Each row below holds a small network's activations on one input, seen along a few directions.
Each table varies a few parts of the input and shows all the possible inputs, shuffled.
A made-up example of a description, with smaller parts first: one of 6 places along a line, together with either a single point or one of 9 places around a ring or (one of 2 separate values, together with one of 8 places around a ring).
Shared parts are said once, and a part with two or three values counts as separate values.
In the rows, 128 means zero.

Other details of the inputs shift rows strongly along two fixed directions, in all tables alike. That doesn't count.

Rows:
r1: [132 146 140 123 113 134 123 116 121 108 134 136 124]
r2: [156 114 138 144 158 144 132 128 170 155 172 141 134]
r3: [132 147 141 124 115 138 127 121 120 109 132 133 119]
r4: [115 164 141 131 108 118 120 111 114 114 119 120 124]
r5: [138 142 139 131 119 133 126 110 116 108 129 134 125]
r6: [135 140 138 128 127 128 113 102 116 113 128 133 121]
r7: [103 108 110 134 104  57 146 147 132 190  85 114 161]
r8: [140 141 137 126 119 129 124 104 117 108 131 133 129]
r9: [127 146 139 126 127 137 120 124 115 113 130 130 108]
r10: [122 144 136 121 127 138 141 125 120 100 136 126 114]
r11: [133 134 135 152 141 128 139 115 156 163 159 124 133]
r12: [146  82 114 130 149 143 124 161 141 139 139 134 140]
r13: [ 78 177 132 134  93  47 165 136 106 150  75  97 125]
r14: [133 140 141 133 128 136 119 114 113 113 123 131 113]
r15: [126 143 127 126 143 138 138 115 125 101 123 121 111]
r16: [137 151 142 121 131 121 117 101 116 109 123 131 135]
r17: [117 141 135 116 139 135 132 120 124 104 132 120 106]
r18: [129 146 127 115 124 131 113 110 130 121 128 140 132]
r19: [118 147 134 127 132 141 129 126 120 103 135 117 117]
r20: [134  70 105 126 152 151 130 155 150 144 143 120 143]
r21: [ 84 177 122 144  92  51 165 123 100 160  63 100 122]
r22: [122 144 137 126 130 136 124 126 116 108 133 128 107]
r23: [120  86 100 125 136 132 137 165 150 157 129 133 137]
r24: [123  90 102 132 140 128 141 155 142 154 120 128 137]
r25: [123 150 137 139 117 124 125 116 111 120 114 117 125]
r26: [144  89 117 121 137 161 126 155 142 127 155 140 131]
r27: [ 73 141 106 138  80  40 165 152 126 200  61 105 142]
r28: [153  80 106 126 141 151 108 140 150 145 141 149 147]
r29: [124 146 139 116 140 132 135 127 129  98 130 119 115]
r30: [138 142 137 132 124 137 134 119 111 108 128 128 117]
r31: [153  95 126 143 146 141 145 133 173 175 174 142 141]
r32: [136 147 132 134 125 135 118 111 120 111 121 137 121]
r33: [134 150 142 125 128 134 123 131 119 107 128 128 117]
r34: [120 148 127 118 138 139 135 122 130 102 128 123 109]
r35: [156  88 126 128 143 152 109 143 142 131 143 145 145]
r36: [133 141 138 133 132 136 123 118 110 112 125 128 109]
r37: [125 181 145 152 134 114 148  94 143 141 141 129 112]
r38: [128 139 135 129 133 138 143 119 115 100 131 124 116]
r39: [ 80  47  78 132 117  48 175 186 154 237  82  99 164]
r40: [140 146 141 132 134 133 126 124 114 107 123 126 119]
r41: [126 148 135 122 113 110 133 100 113 122 119 128 138]
r42: [130 142 139 129 142 133 135 124 117 100 125 122 118]
r43: [127 139 135 120 122 125 111 112 124 118 131 135 122]
r44: [131 147 138 112 117 131 121 105 122 111 136 137 133]
r45: [127 145 142 126 123 136 116 120 118 113 128 133 112]
r46: [130 141 138 123 146 132 138 120 123  98 125 117 117]
r47: [136 147 133 135 127 139 122 116 119 111 119 134 117]
r48: [133 141 135 132 128 136 138 121 112 103 131 126 115]
r49: [127 149 139 130 119 141 115 122 119 111 131 124 122]
r50: [111 149 128 133 110 110 134 133 115 137 113 110 124]
r51: [132 147 137 124 119 138 131 125 116 108 134 130 115]
r52: [134 160 151 148 144 128 137  95 144 138 158 132 109]
r53: [ 73 160 122 133  95  43 188 123 109 156  70  87 127]
r54: [127 138 137 124 121 131 113 120 123 120 131 137 120]
r55: [117 145 132 120 135 140 131 122 125 101 135 111 116]
r56: [139  92 116 127 141 163 114 155 141 129 154 131 134]
r57: [133 145 136 125 127 133 112  99 116 113 130 126 137]
r58: [120 137 132 116 131 138 144 123 127 101 136 121 115]
r59: [129 144 133 137 132 139 126 121 112 105 130 117 118]
r60: [145  93 118 118 125 145 115 137 146 133 151 146 144]
r61: [131 148 142 114 127 123 113 112 124 113 130 136 136]
r62: [145  73 111 134 135 148 110 150 145 154 141 135 154]
r63: [137  87 118 119 149 147 127 164 149 134 144 135 139]
r64: [123 138 136 130 141 136 132 117 113 105 127 124 109]
r65: [150 104 122 133 142 162 112 140 129 124 145 129 132]
r66: [146  81 119 131 138 137 120 157 144 152 128 136 148]
r67: [133 149 145 124 123 130 115 122 123 108 129 134 126]
r68: [128  72 110 121 147 149 126 163 148 148 145 136 133]
r69: [127 150 136 117 122 134 109 105 122 113 135 128 136]
r70: [139  73 109 131 152 160 123 155 143 137 149 127 142]
r71: [133 141 139 121 131 129 113  97 115 116 127 135 127]
r72: [125 151 129 127 129 139 127 128 122 106 128 131 110]
r73: [ 94  97 106 139 100  59 149 151 130 203  83 115 152]
r74: [148  89 108 132 150 160 121 148 140 128 144 142 128]
r75: [130 109 116 132 122 118 118 129 132 148 125 124 148]
r76: [138 142 140 132 120 137 129 115 115 108 127 131 121]
r77: [ 81 170 119 133  88  39 158 107 109 171  63 106 143]
r78: [132  92 119 112 131 134 110 133 143 152 140 142 146]
r79: [130 152 133 126 120 136 115 117 125 111 126 139 120]
r80: [128  47  93 120 124 104 125 182 167 204 124 136 175]
r81: [128 140 136 133 136 135 127 119 111 108 128 126 108]
r82: [140  78 109 122 130 145 105 150 152 154 148 136 156]
r83: [130 153 130 128 126 140 123 126 121 111 126 133 111]
r84: [151  93 127 122 139 157 109 155 147 131 145 144 139]
r85: [143  89 106 120 132 143 108 145 153 148 142 148 145]
Each input here is: one of 5 separate values, together with either a single point or (one of 2 separate values, together with one of 8 places along a line).
Changing only the choice among 5 separate values turns r77 into r57. The same change can be made to r37. Which row results?
> r11
Changing only the choice among 5 separate values turns r8 into r6. The same change can be made to r60. Which row results?
> r43
Changing only the choice among 5 separate values turns r35 into r5. The same change can be made to r16. Which row results?
> r41
Which other rows does r12 become when the choice among 2 separate values takes its other values? List them by row number.
> r13

Rows:
r86: [163  29 100 115 140 168 116 201 143 139 137 148 153]
r87: [111 219 165 133 115  95 141  60  98  88 116 101 112]
r88: [ 95 167 135 133 120  95 158 125 122 128 111 108 105]
r89: [149 121 139 140 143 140 120 103 139 133 152 130 144]
r90: [172 206 182 114 138 185 102  65 114  28 176 152  96]
r91: [ 84 177 133 125  78  56 168 133  87 122  64 102 123]
r92: [102 221 160 157 107  79 160  83 111 129 106 109 101]
r93: [119 152 140 137  97  77 150 119 134 163 111 129 145]
r94: [108  93 103 142 123 105 156 183 120 161  92 108 125]
r95: [ 83 104  92 131 101  54 159 166 108 182  45 106 138]
r96: [161  77 115 128 165 203 114 164 140  97 165 144 113]
r97: [ 75 188 128 125 100  44 162  99 112 154  72 109 122]
r98: [ 79 233 158 124  92  87 131  85  88  85  95 100  96]
r99: [ 78 113 109 127 106  50 165 144 129 182  85  90 155]
r100: [ 64 190 130 129  83  46 151 116 111 162  82  95 131]
r101: [142  33  96 106 132 145 130 194 160 166 141 144 161]
r102: [166  87 125 117 165 203 101 134 121  67 162 134 126]
r103: [153 195 163 107 157 191  95  64 107  19 155 151  77]
r104: [170  88 125 143 142 178  82 132 153 152 176 157 144]
r105: [ 98  73  96 119 100  56 166 181 161 223 103 122 177]
r106: [109  62  90 128 113  95 127 174 170 225 127 125 173]
r107: [ 94  98 101 137 121  75 168 168 158 208 113 112 147]
r108: [144 216 167 134 135 143 112  48 109  69 134 145  93]
r109: [101 142 130 116  99  79 153 138 126 141 103 119 135]
r110: [160 177 165 124 154 196 101  87  74   4 140 120  88]
r111: [134 109 125 145 100  80 144 140 142 195 117 137 160]
r112: [173  33 108 112 180 198 101 153 173 135 194 148 161]
r113: [202  55 117 135 174 206  80 126 168 143 188 184 141]
r114: [142 162 150 124 151 184 123 113 114  58 156 131  85]
r115: [146  73 111 109 147 192  91 161 144 117 163 143 133]
r116: [144  60 104 162 136 117 140 166 170 222 145 139 156]
r117: [188  55 112 112 179 210  86 132 177 126 191 176 139]
r118: [161 151 150 133 158 184 115 104 144  89 180 144 103]
r119: [135  60 104 153 127  93 137 147 155 219 127 123 178]
r120: [119 198 155 127 115 150 104 107  70  47 108 114  87]
r121: [109 195 146 124 110 138 111 106  82  61 110 114  95]
r122: [178  54 115 130 158 204  76 150 177 152 194 165 153]
r123: [151 125 141 113 157 187 109 110 115  60 159 127 116]
r124: [ 87 223 148 119 105  87 147  77  79  79  76 109  87]
r125: [ 71 106  86 129  95  41 168 162 116 193  48 104 144]
What is each input in this table made of?
> one of 5 separate values, together with one of 8 places along a line
Which other rows does r121 become when the choice among 5 separate values takes its other values? List them by row number.
> r91, r96, r102, r125

Rows:
r126: [117 120 117 140 112  97 134 135 116 157  96 121 139]
r127: [148 142 141 136 143 156 124 114 117  94 139 133 110]
r128: [152 128 138 145 135 129 119 103 161 166 162 148 144]
r129: [151 134 141 130 139 163 109 120 119  94 144 137 117]
r130: [ 86 167 130 129 108  78 160 121 117 140  99 103 118]
r131: [136 110 123 126 129 140 120 140 133 130 135 134 135]
r132: [133 109 123 118 128 138 120 137 135 129 137 134 137]
r133: [105 145 128 118 116  96 145 124 127 134 112 117 131]
r134: [140 107 122 130 129 140 111 137 126 133 127 137 135]
r135: [134 108 121 117 126 138 111 134 132 130 132 138 138]
r136: [137 109 120 124 126 140 111 136 130 132 129 138 137]
r137: [143 106 123 137 134 141 123 137 126 132 130 131 133]
r138: [105 125 119 124 114  95 147 140 132 154 111 119 135]
r139: [142 154 144 125 137 158 120 112 120  85 144 135 108]
r140: [138 110 124 132 138 140 128 142 134 132 134 132 127]
r141: [132 111 123 135 144 142 133 142 137 133 139 127 122]
r142: [125 112 121 116 142 138 132 136 146 128 144 127 131]
r143: [136 108 122 140 145 143 136 139 134 133 137 125 122]
r144: [114 219 162 132 124 128 138  82  96  64 123 114  85]
r145: [108 140 125 116 109  97 128 120 121 136 105 122 139]
r146: [106 124 119 118 111  93 139 136 131 152 109 117 145]
What is each input in this table made of?
> either a single point or (one of 4 places along a line, together with one of 5 places along a line)
Start at r144 and move only the place on the line of 4, one step at a time. The first step leads to r139. Which rows follow, in order?
> r131, r136

Rows:
r147: [106 102 107 135 113  93 149 163 122 165  93 116 138]
r148: [162 178 165 119 157 190 104  74 128  53 178 147 101]
r149: [189  45 115 121 176 221  90 161 146 101 177 159 130]
r150: [109 203 155 128 121 100 144  73 113  96 124 116 112]
r151: [125 206 161 149 116 102 136  72  95 101 111 114 108]
r152: [115 115 115 148 113  85 145 140 140 187 111 124 147]
r153: [ 99 104 110 128 110  94 151 165 127 166  99 114 134]
r154: [113 115 111 123  95  80 119 131 135 184 105 130 168]
r155: [129  87 109 118 138 145 126 166 140 137 136 130 133]
r156: [173 154 156 128 163 212  92  93  97  28 159 140  93]
r157: [161  88 124 125 156 174 108 142 163 139 177 153 138]
r158: [ 99 195 149 114 118 104 147  93  92  76 103 104 100]
r159: [110 191 150 110  92 105 115  97  82  76  91 121 120]
r160: [113  89 104 114 133 123 141 160 141 149 119 121 140]
r161: [ 94 105 104 122 116  92 149 162 135 162 101 109 137]
r162: [103 105 104 133 110  96 149 164 126 166  97 113 135]
r163: [121 205 159 147 115 103 133  75 102 103 109 120 102]
r164: [105 117 116 133 116  84 148 140 152 184 118 118 146]
r165: [178  69 125 127 162 201  97 145 167 131 193 163 137]
r166: [157  86 120 135 143 156 117 145 158 156 159 148 141]
Changing only one part turns r163 into r149. The same change can be made to r154. Which row results?
> r159
What is each input in this table made of?
> one of 2 separate values, together with either a single point or one of 9 places along a line
Which other rows does r153 become when the choice among 2 separate values takes its other values? List them by row number.
> r165
